These are the activations of a small neural network, seen along a few directions. Each row is one input.
Each table varies a few parts of the input and shows all the possible inputs, shuffled.
A made-up example of a description, with smaller parts first: one of 4 places along a line, together with either a single point or one of 9 places along a line or (one of 3 separate values, together with one of 8 places around a ring).
Shared parts are said once, and a part with two or three values counts as separate values.

Other details of the inputs shift rows strongly along two fixed directions, in all tables alike. That doesn't count.

Rows:
row 1: [ 11  10 -30   8 -14  -1 -10 -10  -7 -11 -37 -10]
row 2: [  1 -13  -1   6  18 -11  -2   3   8   6  -8  10]
row 3: [  0  23  -2 -19  19  30 -26  16  20 -14  32   2]
row 4: [ -8  14   2  -4 -17  24  -9   6 -15  -9  13 -15]
row 5: [  1 -21   7  -3  22 -16  11  -5  12  20   3  12]
row 6: [ -1  23 -11  17 -32   6 -11   7 -17 -10 -17  -7]
row 7: [ -6   2  16  -9  -5   8  14   1 -12   6  19 -12]
row 8: [-11 -39  28   9   2 -27  32  -9  -2  20   5  17]
row 9: [ -2   1   3 -21  23  11  -1  13  21  12  29  10]
row 10: [  4   9 -11  -2   9   8 -16  12   9  -2   4   6]
row 11: [  5  27 -12  -8   7  23 -28   9  14 -16  17  -3]
row 12: [ -9 -32  19  12  -9 -27  17 -18 -16   6 -19   2]
row 13: [  0  19  -8  21 -30  11 -11   8 -22  -7 -15 -15]
row 14: [ -3  30  -8   0 -29  19  -3  12  -7  -4   3  -8]
row 15: [ -8  19  11  -2 -11  19 -14   8  -2 -15  19  -3]
row 16: [ -2 -27  15  10 -11 -29  35 -17 -13   7 -15   4]
row 17: [ 14   0 -24  16 -13 -18   4 -10  -2   8 -39  -4]
row 18: [ -3  -1  11  -3 -13  -8  18  -6 -12   3  -2  -6]
row 19: [  5 -16  -8   3   5 -17  -1 -14   0   2 -18   1]
row 20: [  8  -2 -20   4  -5  -6  -4  -9  -3  -7 -31  -5]
row 21: [ -5 -33  18  -9  34 -18  18  -1  19  24  13  16]
row 22: [  0  23 -18 -20   7  28 -18  12  11 -15  13  -5]
row 23: [-19 -27  36  -5  18  -7  10   8   6  11  44  24]
row 24: [ 18  18 -29   3 -14  -4   4 -10  -6  -5 -35 -13]
row 25: [-11  23  18 -10  -1  37 -19  17  -1 -12  44  -9]
row 26: [ -3   1  12 -36  34  10   2   7  22   9  52   7]
row 27: [ 11  19 -22  11  -6   9 -17   1   3 -19 -28  -9]
row 28: [ 13  -2 -14  22  -5 -15  -8 -15  -4  -8 -42  -4]
row 29: [ 13  -2 -21  23  -7 -18  -7  -7  -6   1 -41   1]
row 30: [ -7  28   1  -7 -18  33  -6  19  -7   1  26 -13]
row 31: [  7  14 -14 -14   7   8   5   3   7  -3  -1  -6]
row 32: [  6 -30   1  19  12 -35   3 -12   1  14 -24  11]
row 33: [-14 -34  38   7  12 -17  14  -8   2   2  20  17]
row 34: [ -8  -2   2   2 -18   3   5  -3 -10 -11   2   1]
row 35: [  2 -21  13 -19  29 -13  18  -5  13  14  14   8]
Each input here is: one of 5 places around a ring, together with either one of 3 separate values or one of 4 places along a line.
Changing only the place on the ring of 5 turns row 23 into row 34. The same change can be made to row 32. Which row results?
Answer: row 19
Change only the choice among 3 separate values in row 7. List by row number the other rows that result.
Answer: row 16, row 18
Start at row 13 and move only the place on the ring of 5, one step at a time. The first step leads to row 30. Which rows follow, in order?
Answer: row 7, row 4, row 25

Rows:
row 36: [  6  23 -12   1  -6  22 -22   1  -7 -19  -9 -21]
row 37: [-13  25   9 -19 -15  33  -8  13  -6 -19  40  -5]
row 38: [  0  24 -12 -26  15  28 -20  12  13  -9  28  -5]
row 39: [ 12   6 -17  24 -19 -10   1  -3 -14   5 -39 -14]
row 40: [  1  28 -17 -22   7  27 -10  25  17   7  30   4]
row 41: [ -7  28   5 -15  -6  31 -10  19   4  -2  41  -3]
row 42: [ -8 -55  24  53  19 -47 -18  -7   6   9 -26  38]
row 43: [ -2 -38  17 -15  39 -29  28  -2  26  30  19  29]
row 44: [  5   5  -7  19 -28  -9   1 -12 -20  -8 -36 -15]
row 45: [  5 -21   2 -11  27 -20  15  -6  19  13   6  16]
row 46: [  5   9 -12  25 -35 -10  12   1 -14   8 -34  -7]
row 47: [ 15   5 -29  14 -14 -11   1  -7  -6   3 -40  -8]
row 48: [ -1   0   0  17 -35  -3   5 -17 -26 -24 -33 -16]
row 49: [ -7 -49  30 -16  47 -21   9 -18  13  12  16  10]
row 50: [  6   3 -11 -18  19   6  -7 -10  13 -16   0   0]
row 51: [ -9  23   9 -19   0  35 -19   7   1 -19  34 -11]
row 52: [-13  31   3 -14 -21  32   2  26  -1  -4  42   2]
row 53: [-14 -23  29   0  -4 -11  23  -3  -8  10  21  10]
row 54: [ 17   7 -30   5  -7 -14   1 -15   0 -12 -44  -5]
row 55: [-10 -39  33  -2  32 -22  22   5   9  38  25  18]
row 56: [ 11   6 -15  20 -15  -8  -5  -8 -16  -4 -40 -17]
Describe the family of inputs behind these rows.
Answer: either a single point or (one of 4 places along a line, together with one of 5 places along a line)
Start at row 48 and move only the place on the line of 5, one step at a time. The first step leads to row 51. Which rows follow, in order?
Answer: row 36, row 49, row 50

Rows:
row 57: [-16  -5  11   0 -15   4  -2   0 -18 -20  13   3]
row 58: [ 17 -13 -23  13   3 -27   6 -13 -11  25 -43 -13]
row 59: [ -4   9  -3   1 -13   8   3  13  -3  21  13   2]
row 60: [ -2   4  11  -5  -7   4   1 -12   8 -11   4  -4]
row 61: [  6  28   3 -20  29  30 -34  14  15  -5  43 -10]
row 62: [ -5 -27  24   6  20 -14  20   4  12  25   2   8]
row 63: [  2 -11  -8  11 -34 -29  31 -14 -25   8 -28   0]
row 64: [-10  26  16 -21  -4  30  -9   7   9 -19  50   1]
row 65: [  7  34 -35   2 -50  13   8  -1 -16  -8 -25 -14]
row 66: [  2  -4  -4   0  21  10 -28   3  -3  -4   1 -10]
row 67: [ -2   9 -10 -18 -15   8  12  -2   6   7   2  -4]
row 68: [ 12  11  -4 -14  12   3 -10 -15   2 -16   1 -14]
row 69: [-20  18  10 -24  -3  41 -17  14   3 -25  50   2]
row 70: [-11 -34  20 -11  22  -9   3 -17   0  -5   4   4]
row 71: [-14  -4  13  16 -10   5 -15  13 -18  -5  12   4]
row 72: [ -5 -27  22 -10  14 -13  32  -8  11   9   3   6]
row 73: [ -1  29  -3 -39  18  37   0  15  17 -12  39  -5]
row 74: [  7 -24  11  -4  41 -16  11   0   7  20   1  -1]
row 75: [  6   4 -30  -7  11  -9  -6  10  28   8   3  31]
row 76: [ 11   8 -22 -26   7   2   5  -8   0   4   0 -13]
row 77: [  0 -22  27   6  27 -16  -4  -9   8  16   7   4]
row 78: [-10 -33  22   6  27  -9 -10  -4   0  11   3   5]
row 79: [ 10  37 -24  25 -39  12  -1  20 -23 -10 -26 -13]
row 80: [ 19 -12 -16   2   6 -23  22 -21  -9  -5 -45 -15]
row 81: [ -2  11  14  18 -14  -1  -9   8 -12  -2  11   1]
row 82: [-13  -2  10  14  -8  14 -17  11  -8  -4   9   2]
row 83: [  7  36 -31  18 -47   8  -4  16 -25   4 -21 -11]
row 84: [ 10  38 -18  32 -42  13 -20   4 -15 -14 -29 -16]
row 85: [  0  -9  -2 -16  18   6 -13 -11  -3 -18   3 -10]
row 86: [-11  -3   7   9  -2  15 -21   9   2  -2   2  -2]
row 87: [ 21  35 -46  23 -19  -2 -30   1  15 -28 -39  13]
row 88: [  4  -9   0  16 -25 -24  33  -9 -22  -6 -32  -2]
row 89: [  5 -14 -10  22 -19 -23  15  -8  -6  29 -42  -4]
row 90: [ -7  30   7 -12   4  38  -6  33  11   2  46   1]
row 91: [-17 -37  26  -5  10  -8   7 -15   4  -3   5   7]
row 92: [ -2 -25   9  -5  22 -17  12  -3   5  37   5   5]
row 93: [ -5 -34   0   7  29 -22 -15  -1  24  -5   1  40]
row 94: [ -7 -28  25  -5   8 -16  37  -7   1   7   9  10]
row 95: [  5 -23  -5   1  34 -25  10   5  32   5   0  38]
row 96: [  6 -18  12   3   6 -23  10 -28  -2  -4 -21  -4]
row 97: [ -3  27 -10 -45  10  33  -3  11  14   2  44  -4]
row 98: [  7  38 -18  16 -49   7  -6  -5 -24 -32 -21 -15]
row 99: [ 5  3  0 -2 17  6  3 10  6 11  0 -4]
row 100: [  1 -18  19  24  -1 -19   0 -11   3  13 -18   0]
Changing only one part turns row 97 into row 96. The same change can be made to row 75. Which row results?
Answer: row 87
Changing only one part turns row 65 into row 69. The same change can be made to row 59. Which row results?
Answer: row 82
Describe the family of inputs behind these rows.
Answer: one of 4 places along a line, together with either a single point or (one of 2 separate values, together with one of 5 places along a line)
List by row number the other rows that have the place on the line of 4 in common with row 80.
Answer: row 62, row 72, row 73, row 74, row 79, row 88, row 90, row 94, row 95, row 99
